A small network was shown many inputs. Here are its activations along a few directions, one row for each input.
In each table, some parts of the input vary, and every possible input appears once, in random order.
A made-up example of a description, with smaller parts first: one of 5 places around a ring, together with either a single point or one of 11 places around a ring or (one of 2 separate values, together with one of 6 places along a line).
Shared parts are said once, and a part with two or three values counts as separate values.
In the rows, zero is written as 128.

Other details of the inputs vary at random and push rows far along two fixed directions, the same in every table; ignore that.

Rows:
R1: [122 118 113 111 111 147 135  95 171 138 164]
R2: [171 165  72 139 169 116 117 138  66  75  97]
R3: [143 103 174 148  63 122 127 142 130 176 132]
R4: [ 43  98  88  92  88 174  89  93 179 102 204]
R5: [ 50  91 109  80 140 154 104 107 211  89 188]
R6: [113 113 193 130  99  94 145 127 129 185 119]
R7: [176 147 211 171 122  76 166 164  74 189  68]
R8: [120  62 187 116 115 127 148 159 168 203 106]
R9: [151 165 110 150 206 136 137 152 100  59  86]
R10: [191 192  95 172 172 125 155 140  91 104  80]
R11: [148 163  64 172 179 168 110 160  62 107  82]
R12: [154 123 183 161 113  80 146 146 108 175 101]
R13: [120 105 181 139  59 126 138 137 127 173 123]
R14: [192 111 221 150  64  93 186 137 134 228  89]
R15: [ 78  91 151  95 124 134 128 118 190 119 146]
R16: [142 139 127 132 116 127 143 121 158 150 138]
R17: [ 27  76  68  91 137 149  96  98 183 144 182]
R18: [108 124 133  99  98 101 122 130 132 144 126]
R19: [181 115 235 164  90  71 158 162 102 219  98]
R20: [ 43  83 116  69 133 161 101  96 219  94 196]
R21: [132 159  31 114 180 143  93 109  88  39 129]
R22: [164 164 136 163 174 115 146 138  56 111  90]
R23: [ 63 115 109  80  99 154 126  83 211 142 190]
R24: [105  77 174 118  83 101 129 115 163 184 167]
R25: [199 195 111 158 184 150 161 135  71 105  92]
R26: [146 184 103 157 199 127 122 139  67  86 109]
R27: [135  86 165 115 130 136 128 126 161 124 144]
R28: [ 94  79 166  78  54 102 130 117 158 180 151]
R29: [154 194  86 145 177 145 149 121 103  93  96]
R30: [ 86 111 116  97  95 143 149  91 188 146 165]
R31: [ 86  81 148  97 123 138 134 116 183 115 152]
R32: [ 96 107 106  96  95 104 106 117 155 130 150]
R33: [184 149 215 169  86 116 146 171  75 189  78]
R34: [116 116 122 108 169 158 124 125 146  79 148]
R35: [ 59  70  93  89 129 145 108  97 215  84 184]
R36: [126 162   9 118 212 159  93 136  73  69 107]
R37: [ 99 107 121  77 101 129 110 112 139 132 166]
R38: [178 145 214 171  80 108 148 175  83 192  81]
R39: [147 152  57 138 223 162 108 130 113  21 131]
R40: [125  87 184 133  88  96 141 117 136 182 133]
R41: [112  70 190 110  95 113 132 137 196 162 153]
R42: [105 187  36 153 177 164  96 126  91  34 121]
R43: [166 170  84 173 197 118 127 133  61  74  98]
R44: [ 98 141  89  91 131 125 104 114 123  99 135]
R45: [129 118 130 104 100 104 110 133 133 144 143]
R46: [134 100 167 152  61 114 133 138 132 171 120]
R47: [146 183 108 150 199 134 119 131  66  86 111]
R48: [199 126 208 174  76 116 146 162  78 187  87]
R49: [ 49 109 109 106  79 150 100 103 173 122 167]
R50: [ 61  96 121  93 118 138 111  91 164 129 193]
R51: [178 148 108 154 202 142 132 140  93  55  90]
R52: [ 60  91  74  89 114 163 129 100 207 170 166]
R53: [110 164  79 125 149 142 142 108 150 103 129]
R54: [181 128 173 146  97 112 168 134 136 187 114]
R55: [ 86 114 120  80  98 117 104 120 153 137 162]
R56: [181 148 140 165 181 116 143 162 102  90  77]
R57: [154 121 183 159  69 113 128 156 120 178 116]
R58: [145 167  35 113 190 152  89 113  79  38 137]
R59: [171 175  73 158 171 138 148 121 105  89 102]
R60: [ 52  85  90  90 122 145  90  75 182 107 211]
R61: [192 143 193 189  84  96 149 173  79 178  66]
R62: [175 181 118 127 165 121 120 149  55 105  91]
R63: [172 161  81 130 166 124 110 139  71  84 114]
R64: [183 106 226 170  49  99 155 158  98 210  82]
R65: [113 163  87 119 150 150 135 109 153 109 147]
Each input here is: one of 5 separate values, together with either a single point or (one of 2 separate values, together with one of 6 places around a ring).
The inputs of R55 and R38 match in every part but the choice among 5 separate values. If R21 is changed in the same way as R55 into R38, which row does it become?
> R64
The inputs of R39 and R54 match in every part but the choice among 5 separate values. If R5 is changed in the same way as R39 into R54, which row does it become?
> R65
Which other rows does R46 become when the choice among 2 separate values takes its other values? List them by row number.
> R3
Which other rows does R19 become when the place on the ring of 6 takes its other values? List them by row number.
> R24, R26, R47, R50, R60
Which other rows does R43 become when the choice among 2 separate values takes its other values? List them by row number.
> R24
